Each row below holds a small network's activations on one input, seen along a few directions.
In each table, some parts of the input vary, and every possible input appears once, in random order.
A made-up example of a description, with smaller parts first: values(2) and (point or line(11) or (ring(5) and line(6))).
Shared parts are said once, and a part with two or three values counts as separate values.

A family of inputs:
R1: [-25.7 -30.8  -4.5  28.3   1.8  -4.4 -18.5 -11.1  31.0 -31.0 -23.8 -11.9]
R2: [ 14.8  -9.4  -7.3 -15.6 -25.3  -4.7 -32.6  20.9 -15.5  10.4  27.2 -21.6]
R3: [-19.9 -25.2  -5.7 -15.4  -2.5 -17.4 -42.2   8.3   8.4 -19.8   2.7  -5.0]
R4: [-16.6 -27.2   5.1   0.5 -10.0 -15.6 -49.0  14.9   0.6  -4.9   5.2  -0.5]
R5: [ 17.3 -18.7  31.3  -4.1 -31.9  30.3  38.3  -8.3  -7.9  16.0 -15.3   5.4]
R6: [-16.9 -14.0  -5.7   5.0   3.3 -27.9 -46.9 -12.9 -14.2 -11.7   6.7   9.4]
R7: [ 1.6 72.0 -9.6  1.0 56.2  3.0 36.4 73.9 11.3  6.3 15.5 11.4]
R8: [ 12.2   1.2 -18.9 -16.0  -9.8 -17.5 -31.4  -8.1 -33.5   8.4  26.9 -10.3]
R9: [ -2.9 -10.6   7.1  37.5   2.5 -13.6  16.1 -36.8  16.7   7.9 -23.6  12.2]
R10: [ -0.9 -22.3  17.7  39.3 -11.5  -1.8  16.6 -12.1  34.3   8.2 -26.0   3.1]
R11: [ 25.5  -0.7  20.4 -21.4 -27.5  20.7   1.4  13.3 -22.7  13.5  11.0 -12.2]
R12: [ 21.6  -0.3   8.6 -40.4 -19.1  17.4   9.9   4.5 -15.5   0.4   9.4 -16.0]
R13: [  8.4  -6.8  11.6 -21.2 -16.2  26.5  44.3 -32.3  -6.8   4.9 -12.7   7.0]
R14: [ 13.1  -5.2  18.6  -3.3 -17.4  15.5  35.3 -35.0 -25.3  12.5 -14.3  12.5]
R15: [  8.3  -7.0 -18.7 -37.0 -15.5  -7.4 -26.1  13.7 -11.5   0.2  22.5 -26.1]
R16: [-20.8 -21.4  -7.3  42.6   5.1 -13.9 -28.1 -27.5   7.7 -21.1 -17.1   3.7]
R17: [-23.5 -15.2 -12.3 -16.9   4.1 -17.8 -39.4 -10.7   1.1 -15.7   7.4   3.2]
R18: [ -7.9 -21.8   7.8  16.8  -3.3  -4.1  23.1 -20.0  36.9   1.9 -28.6  -1.7]
R19: [-25.7 -24.0 -15.0  23.4   8.4  -2.8 -21.8 -25.6  23.0 -25.8 -17.1  -1.1]
R20: [ 20.1  12.8   4.1 -23.6 -11.0   5.8  -2.6 -15.4 -43.9  13.2   9.9  -2.3]
R21: [ 11.2 -16.2  21.1 -21.4 -23.4  26.9  45.3 -16.4  -1.3   3.2 -18.5  -1.0]
R22: [  4.4   2.6 -22.4 -34.7  -9.7  -8.5 -20.7  -7.2 -15.9  -0.5  26.7 -18.5]
R23: [ 7.3 69.0  2.7 25.9 44.8  4.9 26.5 80.3  9.5 14.5 17.2 16.9]
R24: [  1.4  84.2 -13.0  24.2  59.6 -10.4  22.1  52.3 -11.0  13.8  17.0  26.8]
R25: [  1.3  76.4 -16.2   6.3  59.5   3.0  35.9  49.9  10.4   4.1  19.4  21.0]
R26: [ -7.8 -13.6   1.7  17.6   3.0  -3.4  26.4 -35.8  32.2   3.3 -19.9   6.9]
R27: [-20.6 -34.3   1.0  43.3  -3.9  -1.0 -29.6  -2.9  23.6 -17.3 -23.0  -6.2]
R28: [ 20.8   6.5  -2.2 -40.7 -10.4  18.0  11.1 -14.1 -21.8   5.0  15.2  -5.0]
Q: The inputs of R25 and R24 match in every part but one. If R28 is changed in the same way as R25 into R24, which row does it become?
A: R20
Q: What is each input in this table made of?
A: line(4) and (point or ring(6))
Q: Change only the line(4) part in R16. List by row number the other rows that result.
A: R1, R19, R27
Q: Which other rows agree with R1 in the line(4) part? List them by row number.
A: R3, R7, R12, R15, R18, R21

A family of inputs:
R29: [ -4.8 -70.3   5.0 -24.4 -55.7  -5.3 -34.2 -65.0 -14.3 -11.3 -14.4 -21.8]
R30: [ -9.5  30.0 -21.0  22.5  32.3 -23.4 -16.1   0.3  -1.2   1.2  10.2  11.6]
R31: [  8.9  -8.0  15.0 -12.1 -15.6   9.8 -12.3  45.6   4.2   5.8  11.7 -15.1]
R32: [ 14.3  22.6  -3.0 -19.0   3.1   6.7  11.2  -4.2 -35.2  10.2  14.6  11.4]
R33: [ -0.2   8.1 -13.5 -27.4   6.4  -5.1 -27.0  31.5  -7.4  -9.8  24.8 -13.5]
R34: [ -5.1  26.0  -4.0  19.0  26.6  -4.7  15.6 -12.2 -10.7  -0.8  -5.3  23.7]
R35: [-27.3 -72.1   0.1  25.2 -29.5 -11.7 -30.1 -68.2  19.0 -17.9 -32.9  -3.8]
R36: [ 20.7  -1.3  17.3 -18.5 -21.4  22.8  20.4  15.5  -5.4  11.3   1.5 -13.1]
R37: [-10.3  -7.2  11.6  27.4   7.9  -3.4  -7.0  39.1  32.1  -5.4 -11.5  -2.2]
R38: [ 21.8  13.3   5.6 -27.0  -6.9  20.1  41.6  -8.0 -12.6  16.4   1.7   3.8]
R39: [  2.9  16.4   5.6  12.1  15.7   9.9  49.0 -15.1  14.6   7.5 -15.8  16.8]
R40: [  1.0   2.6  14.9  24.6   1.7  11.9  27.2   9.1  24.5   0.5 -18.7   2.3]
R41: [-19.6  11.7 -15.2  12.7  28.4 -12.7 -20.8  26.0  20.3 -16.8   4.1  -0.8]
R42: [  7.3  28.1 -18.6 -15.1   7.0 -14.9 -17.5   5.6 -27.8   9.1  29.9   0.7]
Q: What is each input in this table made of?
A: values(2) and (point or ring(6))
Q: Change only the values(2) part in R42. List by row number the other rows that result.
A: R30
Q: Start at R40 and move only the ring(6) part, one step at a time. The first step leads to R37. Which rows follow, in order?
A: R41, R30, R34, R39

A family of inputs:
R43: [ 22.2  -0.5  10.5   0.0 -13.4   6.8  23.6 -33.4 -27.1  21.1  -5.7  13.2]
R44: [ 25.5  -8.4   6.4 -11.8 -24.9   7.2  29.8  -6.9  12.3  27.1   0.0 -18.2]
R45: [  7.6  -9.0  -6.2 -11.1 -20.9  -3.5 -21.7 -34.5 -34.7   4.9   9.4  -2.5]
R46: [ 11.1  64.9 -14.1  11.1  41.6  -3.3  15.6  31.4 -20.4  19.6  25.6  21.5]
R47: [ 12.6 -19.2  -7.2 -25.2 -29.9  -7.5 -16.0 -11.2  -4.0   8.8   8.9 -31.4]
R48: [ 15.4 -15.3  31.8  -7.0 -25.4  27.3  19.0  11.0 -12.3   9.3  -8.3   4.2]
R49: [-16.3  -5.8   0.0  48.0   9.6 -16.2  -1.6 -31.2   3.9  -1.2 -24.4  18.3]
R50: [-12.0 -30.5  11.0   4.5  -9.3  -5.5 -39.5  10.7  -1.9 -15.4  -3.0  -1.1]
R51: [-12.1 -15.0  -8.8  12.8  -0.7 -26.3 -33.1 -29.5 -17.0  -3.9  -3.0   9.5]
R52: [  3.9 -21.0  18.3 -21.0 -30.2  12.6 -28.2   5.3 -24.3  -7.3   4.0 -11.7]
R53: [-20.1 -24.4  17.6  40.7  -1.9   6.2  -6.6  12.6  19.8 -13.3 -28.6  10.0]
R54: [ 17.3  58.7 -17.6  -0.3  32.1  -3.7  20.9  57.5  12.4  22.4  30.5  -6.6]
R55: [-24.4 -21.0 -14.5 -14.5   4.6  -7.3 -23.7 -19.9  13.9 -27.0  -1.3  -0.6]
R56: [ 7.7 50.2  6.3  3.9 31.8 13.3 11.2 73.2 -8.2  8.0 21.8 12.8]
R57: [ -5.1 -14.5  -9.4 -39.9 -14.3  12.0  -6.8 -24.3  -9.7 -18.8   6.2 -12.1]
R58: [-29.2  -9.1  -2.5  20.2  16.7   1.0  12.4 -19.9  34.8 -27.9 -25.4   9.7]
R59: [ -2.7 -23.0  -9.7   1.7  -7.7 -28.6 -29.9  -5.7  17.9  -1.2   6.2 -20.8]
R60: [ -1.3  61.7 -18.8 -17.4  49.1  11.9  30.0  43.4   4.1  -4.0  21.6  12.9]
R61: [ -5.7 -15.0  -1.6  35.9   1.4 -16.0  -0.5  -8.7  43.1   3.1 -19.6 -14.9]
R62: [  5.5  -3.9   8.4 -30.6  -8.1  19.6  45.2 -20.1  -2.7  -4.3 -15.0   7.8]
Q: What is each input in this table made of?
A: values(4) and (point or line(4))
Q: Change only the values(4) part in R56. List by row number the other rows that result.
A: R46, R54, R60
